Each row below is a small network's average activation on inputs in which a field has the value named, seen along a few directions.
Values that are neighbours, or in one group, have similar rows; names and order tell nothing.
(in the rows, 500 means zero)
Random noise pushes rows far along 5 fixed directions. That doesn't count. These rows show it; they differ only by the noise:
[569 594 363 561 330 512 502 477 566 220 578 514 567 528 502 321 383]
[504 647 400 617 260 457 192 331 537 183 713 564 474 575 591 247 503]
[346 532 334 729 470 457 559 752 414 659 588 828 536 403 407 439 463]
[471 504 348 602 414 342 562 460 479 399 694 689 496 398 391 340 246]
[384 505 346 600 598 507 694 789 450 609 483 773 606 322 478 423 390]
[421 686 460 678 300 635 115 553 514 329 564 594 537 653 708 344 788]
[498 514 459 506 483 544 566 564 532 352 489 557 604 480 570 406 427]


Field Lamot:
n8: [663 544 611 547 576 733 557 764 598 719 388 423 541 631 523 806 916]
n1: [582 194 659 612 425 448 716 359 430 657 533 301 336 625  18 688 487]
n4: [393 578 422 523 498 749 416 639 485 499 506 575 591 503 683 496 681]
n7: [617 622 391 442 380 657 571 574 431 568 335 245 440 728 445 491 623]
n3: [466 268 637 574 649 357 315 517 507 765 420 567 513 455 410 613 551]
n9: [654 795 401 519 629 696 472 802 651 480 352 422 516 327 647 336 579]
n6: [488 458 607 221 786 651 551 524 631 510 212 283 491 406 818 666 676]
n10: [560 550 491  17 748 659 584 408 522 309 320 151 630 372 671 441 398]
n2: [331 514 592 237 777 366 659 550 390 674 284 430 506 436 644 571 401]
n5: [687 418 695 428 269 367 486  28 564 316 521 396 449 638 416 641 401]
Lamot is arranged as 4 separate groups.
List the group mates of n7, in the order listed.
> n10, n2
List the group mates of n4, in the order listed.
> n5
List the group mates of n3, in the order listed.
> n1

Field Ziril:
w2: [668 336 564 603 154 180 487 120 465 412 762 303 335 757  37 495 325]
w3: [533 703 429 594 362 508 308 495 522 520 512 314 431 543 389 472 739]
w4: [603 387 503 750 224 521 657 464 508 455 580 492 482 687 126 601 430]
w6: [434 426 489 338 929 710 810 792 411 681 366 838 763 138 715 579 532]
w1: [616 487 379 290 363 582 486 386 535 203 542 257 527 740 554 374 399]
w5: [561 450 389 339 743 249 684 463 539 600 611 485 457 165 364 425 231]
w10: [582 782 393 790 447 627 241 770 630 538 463 744 583 357 661 407 756]
w7: [456 562 412 771 233 273 346 374 495 578 677 736 294 614 392 530 418]
w8: [501 366 797 397 326 479 557 170 398 366 561 312 451 788 524 711 395]
w9: [259 634 522 446 487 634  94 472 551 294 378 338 435 630 835 340 696]
Ziril is arranged as 4 separate groups.
List the group mates of w5, in the order listed.
> w2, w3
List the group mates of w9, in the order listed.
> w1, w8
List the group mates of w10, in the order listed.
> w7
